Each row below holds a small network's activations on one input, seen along a few directions.
Each table varies a few parts of the input and shows all the possible inputs, shuffled.
Descriptions start from the smaller parts, as in this example, which fits no table here: one of 4 places along a line, together with either a single point or one of 11 places around a ring or (one of 3 separate values, together with one of 5 places around a ring).
Shared parts are said once, and a part with two or three values counts as separate values.

Other details of the inputs vary at random and push rows far along two fixed directions, the same in every table; ignore that.

Rows:
r1: [ 13  23 -16  28 -41   5   0  62 -17 -14  39]
r2: [ -7 -37  27  -4  53   6   0 -79  18  -4 -33]
r3: [  5 -11 -19  -6  -9  15  -9  29   9 -11  18]
r4: [-36 -78  -3  36  51  18 -29   3  27 -19  26]
r5: [  1  -4  14 -12 -14  21  -2   9 -18 -11  31]
r6: [-12 -36  14  -3  41 -17  -3 -55  40 -16 -55]
r7: [-20 -18 -17  44  12  -2  -7  59 -20  15  49]
r8: [-23  10  17  -4  32  17 -10 -18  33  12  -7]
r9: [ 36  62 -24 -33 -46 -31   9   2 -11  26 -26]
r10: [ 25  59 -13 -17 -50 -34  11   4 -17  24 -33]
r11: [ 31  35  -4 -52 -32 -18  10 -33  21  -8 -62]
r12: [-14 -42  36 -12  37   3  -8 -78  20 -10 -30]
r13: [-11  -6 -18  17  -5  -8  -9  21  -9  19  17]
r14: [ 10  -1   2 -28   0 -18  -6 -50  33 -13 -49]
r15: [  2   1  26 -19  19  -1  21 -60   3  -8 -45]
r16: [-28 -55  -2  15  56   8  -4 -22  29 -16 -17]
r17: [ 11   3  30 -15  16  -8  13 -63   5  -7 -41]
r18: [  9   0 -13  27  -1   5   5  24   4  -8  11]
r19: [ 19  20  -7   2 -38  36   3  50 -38   0  62]
r20: [ -4 -41   0 -21  35  -6 -15 -61  48 -12 -44]
r21: [-52 -67   4  56  43   0 -23  54 -10   2  57]
r22: [-47 -52 -15  46  39   9  -7  51 -12  10  49]
r23: [ 37  65 -11 -11 -44 -13  33  10  -7  -4 -46]
r24: [-33   5  29  -3  31   9 -11 -15  32   3  -4]
r25: [ 44  47   7 -46 -25  -5  16 -63  -1   4 -37]
r26: [  2  36 -12   9 -28 -19  21  45 -28  16   2]
r27: [ 14  18   6  15 -38  20   3  47 -35 -10  69]
r28: [ 16  26  -2  28 -16  31  15  56 -49  -3  53]
r29: [ 43  57   0 -16 -42   7  19 -20 -23   7 -10]
r30: [ 26  58 -13 -45 -55 -29   9  11 -16  21 -31]
r31: [-58 -91  -6  10  57  10 -36   9  16   6  34]
r32: [  1  15 -16  14 -35 -11  -9  69 -28  11  50]
Description of these inputs: one of 2 separate values, together with either a single point or (one of 3 separate values, together with one of 5 places along a line).
- Which other rows does r22 become when the choice among 3 separate values takes its other values? List them by row number. => r16, r28
- Which other rows does r8 become when the choice among 2 separate values takes its other values? List them by row number. => r24
- Which other rows does r13 become when the place on the line of 5 takes its other values? List them by row number. => r7, r9, r22, r31

Rows:
r33: [ 33  51 -19  20 -39 -18  27  40 -24  11  -9]
r34: [-52 -76   4  18  55   6 -31  -1  35 -20   5]
r35: [-16  -3  19  29  10  21  -7  39 -22   2  58]
r36: [  5  -9  10 -17   9   1 -12 -27  26 -14 -15]
r37: [  0  -8  20 -16   8   7  10 -47  -7  -3 -10]
r38: [-18 -20  17  -8  42 -19   0 -69  46   1 -73]
r39: [ 30  59  -4 -45 -25 -15  25 -45   3  26 -59]
r40: [ 10  23   8 -28  18 -13  11 -65  14  22 -57]
r41: [ -5  -9  14  33  -1  26   2  26 -39  -3  61]
r42: [ 48  73  -1 -31 -54  -2  20   6  -5  -5 -26]
r43: [ 57  72   5  -4 -51   6  37 -12 -27  -3 -20]
r44: [-12  10  -8  -4 -14  -8 -11  27  -7   9   7]
r45: [ 29  52  -2 -17 -51   0   2  29 -19   8  24]
r46: [-23 -41  32   8  58  11  -9 -47  32 -16 -19]
r47: [  8   6 -16   2  -6  14  -2  24   1  -6   8]
r48: [ 12  12 -29  24 -35  -4   7  77 -26  -4  30]
r49: [-24  -4   6 -11  16 -16  -1 -23  15  12 -24]
r50: [-23 -76  12  16  43  22 -25 -28  16 -32  28]
r51: [ -8 -28 -10 -15   9 -29 -10 -21  11  14 -23]
r52: [  7  24 -27  23 -41   1  -9  71  -9  -5  41]
r53: [-33 -72 -19  39  32  -1 -26  41   8 -15  44]
r54: [-30 -51   7 -20  46   5 -19 -41  26   6 -17]
r55: [-15 -11  -2 -19   4 -19 -16 -21  21  11 -20]
r56: [-24 -61  10  21  16  26 -22  13 -13 -12  68]
r57: [ 35  44   0 -15 -54   9  16  16 -39   1  19]
r58: [ 23  39 -24  -9 -46 -23  12  43 -31  18   0]
r59: [-36 -58  -8  21  32  21 -33  30   3   1  63]
r60: [-19 -55  -3  -7  45   6 -22 -42  43  -9 -19]
r61: [ 10  23 -27  33 -28  -7  15  72 -28  -1  32]
r62: [ 12  29 -22  27 -24  22  11  64 -21  -2  44]
r63: [-10  -5   7  28   5  25  -3  47  -9 -20  52]
r64: [ -9 -11   3   1  22 -27   5 -26   0  20 -33]
r65: [ 21  64   5 -29 -27 -32  20 -41   4  29 -69]
r66: [  3   7  -3 -31  10 -40  14 -54  10  19 -68]
r67: [-23 -26  12 -18  38 -18   1 -64  49  -3 -70]
r68: [-26 -59  13  41  33  36  -8  17  -8 -31  58]
r69: [ -2  19  13  -4  -3   7   4  11 -12   2  23]
r70: [ 42  75   5 -42 -57  -7  16   3 -18  13 -21]
r71: [ 27   5  13 -37  -7   0  13 -69  14 -16 -58]
r72: [ -7  -7  -8  43  12  26  -2  47 -10  -3  46]
- What do these inputs look like to the network? => one of 2 separate values, together with one of 4 places along a line, together with one of 5 places along a line
- Changing only the choice among 2 separate values turns r66 into r61. The same change can be made to r64. Which row results? => r33
- Changing only the choice among 2 separate values turns r65 into r38. The same change can be made to r49. Which row results? => r67
- A walk changes only the place on the line of 5. It starts at r51 and steps to r55. List the rest of the walk in order. => r59, r45, r56

Rows:
r73: [ 19  24   4   7 -43  11  -1  48 -38  -2  79]
r74: [-15 -13 -11   9   9 -22   0   1  28 -18 -26]
r75: [  6 -19  -5 -11  22   1 -10   0  21  -3 -22]
r76: [  7  18  41 -20   6   0  16 -52   7  -5 -41]
r77: [ -9 -17 -23  21 -13  41 -17  52 -11 -14  58]
r78: [ 47  64 -26 -46 -48 -15  19  24  -5  12 -18]
r79: [-21 -31   4   5  40 -39  -7 -56  37   0 -47]
r80: [  5  17  13 -19  26 -13  14 -33  15  17 -56]
r81: [  5  -4 -32  38 -44 -14  23  82 -60   2  39]
r82: [  6  50  -5 -36 -34 -35   6 -21  -1  24 -61]
r83: [ 26  60 -32 -37 -67 -32  14  25  -1   8 -23]
r84: [-13  10   7 -18  -1 -29   2 -32  17  18 -62]
r85: [  0  -6 -19  34  12  12  -1  72  -5 -18  46]
r86: [-46 -47  12 -12  45  19  -7 -41  19   9   5]
r87: [ 40  49  -6 -19 -31  -3  12 -47   2  20 -41]
r88: [ 55  68 -20 -17 -44  -9  24  31  -3   5 -29]
r89: [  2 -14 -10  36   9   9 -17  58 -19  11  58]
r90: [-17 -42  -3 -35  31   9  -7 -64  44  -7 -31]
r91: [-20 -39   6   4  34 -34 -13 -53  38   9 -48]
r92: [ 16   7  -5 -14   1  10  11 -44  32  -9 -49]
r93: [ 57  71 -14  -7 -38 -20  21  15 -15  24 -19]
r94: [  0  13  29   8 -14  20   1  20 -24  -4  28]
r95: [  9  18 -11  34  -6  13   8   9  -9  -2  31]
r96: [-39 -49  14 -11  61   4 -21 -22  13   9 -12]
r97: [-39 -35  31  44  36  30  -5  33 -16 -27  67]
r98: [-30 -52  -8  35  26  34 -32  18  -9   0  69]
r99: [ 30  69  18 -40 -55  -3  27   1 -28  11   2]
r100: [ 28  41   7  37 -37  10  10  51 -38 -17  68]
r101: [-27 -10   8  12  13 -18   2  -1  14  12 -26]
r102: [-29 -17  16   1  51   9  11 -69  28  -4 -41]
r103: [  2 -19  10  25 -16  33 -14  56 -15 -30  60]
r104: [-23 -73 -14  39  41  12   2  46 -38  -7  49]
r105: [  7  -4  -3  10  34 -15   1 -15  11   4  -9]
r106: [-28 -62  12  10  16  31 -24  39  -1 -32  77]
r107: [ 33  59 -25 -15 -65 -25  10  29  -1   7 -37]
r108: [ -1  14   8 -49  18 -17  12 -37  12  23 -42]
r109: [ 21  29 -25   7 -28  -2  -1  69 -33  19  65]
r110: [ -6 -28   9   2  39   4  -4 -75  34   4 -35]
r111: [ 44  53  13 -28 -30  -9  26 -36   9 -30 -46]
r112: [ 42  48 -11 -40 -18 -26   2 -31  -3  25 -45]
r113: [ 25 -13  18 -27  -5  -9  28 -63 -23 -13 -45]
r114: [ -4  -2 -20  43  -4  33   5  53  -4 -27  53]
r115: [-43 -41   9  51  34  43  -6  35  -6  -3  58]
r116: [ 10  48 -10  31 -15   7  20  81 -36   6  44]
r117: [-31 -43  -1 -23  30 -39 -20 -57  34  13 -32]
r118: [ 11 -10  27   6   9   3  -4 -35   5 -11   2]
r119: [ 50  62   0 -36 -65   4   8   7 -19 -15 -11]
r120: [-32 -76  26  14  44  19 -41 -22   2 -17  45]
r121: [-53 -43  13  20  51 -20  -5 -20  27  -3 -23]
r122: [  3  12  12 -25  22 -10   6 -32  12  20 -52]
r123: [ 33  71  17 -32 -55   3  15   0 -34   7  -9]
r124: [ -4   0 -17  21 -21 -11  -3  46   9  -7   2]
r125: [ 17   5  19  13 -18  11  -9  10 -19  -7  36]
r126: [-18 -53  19  38  19  34 -17  38   4 -39  58]
r127: [-58 -82  -9  14  41  -2 -44  13  26 -16  15]
r128: [-28 -55   1  -7  42  11 -18 -52  24   7  14]
r129: [ 31  76  -4 -11 -51  13  26   4 -22  22 -20]
r130: [ 19  40 -20  18 -50 -24  -3  46 -20  19  12]
r131: [-73 -71   7  10  48  -9 -25   7  16   5  26]
r132: [ 18  25 -24  27 -45  36   1  70 -20  -9  49]
r133: [ 15 -13 -10 -18   1   1  32 -61 -16   1 -51]
r134: [ 16   3 -10 -42  11 -11  -8 -30  23   2 -52]
r135: [-26 -38  -1 -17  29 -35 -29 -58  29  11 -45]
r136: [-19  -2   5 -12  12  20  -4 -28  -1  10  -9]
- Changing only one part turns r86 into r99. The same change can be made to r102. Which row results? => r97
- What do these inputs look like to the network? => one of 4 places along a line, together with either a single point or (one of 3 separate values, together with one of 5 places along a line)
- Which other rows does r80 become when the choice among 3 separate values takes its other values? List them by row number. => r88, r93
- Which other rows does r107 become when the place on the line of 5 takes its other values? List them by row number. => r74, r83, r124, r127
